A small network was trained on made-up records. Each row is its average activation on records with the value named, seen along a few directions.
Related values have similar rows: they may be neighbours, one step apart, or belong to one group.
In the rows, 500 means zero.
Strong random noise was added to every row along 6 fixed directions; ignore it. To show where, here is one row again and again, with new noise each time:
[271 743 601 278 748 580 539 582 635 127 510 527 622 255 236 600 330]
[363 568 610 458 502 256 526 488 456 666 409 395 468 532 367 507 518]
[532 551 380 395 589 587 392 417 438 513 524 547 691 534 549 428 546]
[519 425 421 606 378 466 601 473 613 394 553 414 178 597 428 778 482]
[610 579 468 503 529 697 508 381 521 651 441 580 583 545 605 441 609]
[425 478 416 428 483 420 487 491 475 419 544 459 408 614 421 574 434]
[579 407 371 373 468 325 319 409 374 539 625 488 607 530 441 505 533]
[522 484 420 648 464 460 565 465 651 355 554 360 303 447 420 840 558]


Mak, 20 values:
h7: [608 328 537 453 413 500 430 534 342 518 572 638 465 602 480 439 489]
h4: [638 558 808 375 444 700 594 508 623 509 508 811 395 404 365 329 402]
h5: [405 494 297 462 606 520 432 556 507 282 568 434 637 579 547 490 443]
h19: [553 418 319 485 439 336 365 489 559 346 634 397 491 435 455 712 525]
h2: [554 452 497 441 300 841 714 541 605 538 470 707 184 808 608 319 267]
h3: [368 418 514 567 470 388 524 558 469 460 461 457 325 581 504 518 469]
h17: [562 309 230 470 451 318 302 454 340 522 648 493 524 750 583 410 491]
h10: [689 286 593 489 244 492 519 547 383 663 537 614 295 733 513 354 367]
h14: [361 505 322 517 529 520 515 509 447 342 517 452 463 560 566 586 524]
h6: [476 493 496 520 505 391 430 573 492 411 585 379 613 403 477 486 473]
h1: [597 470 581 562 587 348 315 503 388 626 505 447 826 342 458 445 646]
h18: [483 379 390 719 479 153 434 460 446 619 524 277 478 428 534 681 675]
h12: [463 644 637 719 608 671 650 555 708 587 292 440 509 449 577 502 591]
h16: [465 478 689 627 375 201 613 480 477 830 410 372 398 414 497 511 575]
h8: [552 332 500 756 289 332 600 506 508 641 489 369 210 595 594 582 548]
h20: [488 363 427 530 520 586 473 593 417 297 544 508 448 559 560 502 362]
h15: [457 317 612 759 389  69 468 543 374 636 487 258 369 413 426 710 653]
h11: [499 562 448 382 634 444 373 454 516 370 595 485 712 282 370 591 539]
h13: [417 605 483 357 531 471 491 547 490 399 538 440 606 396 467 511 438]
h9: [413 619 489 408 517 642 616 533 615 260 483 532 384 405 506 568 391]
Each value of Mak is a pair of two hidden parts, and every pair occurs once (5 first parts, 4 second parts).
Q: Changing only the second part turns h8 into h20. h12 has the same second part as h8; what does that change turn h12 into?
A: h1
Q: Changing only the second part turns h11 into h7. h14 has the same second part as h11; what does that change turn h14 into?
A: h15
Q: Changing only the second part turns h17 into h4. h18 has the same second part as h17; what does that change turn h18 into?
A: h3
Q: Changing only the second part turns h19 into h5. h9 has the same second part as h19; what does that change turn h9 into?
A: h16
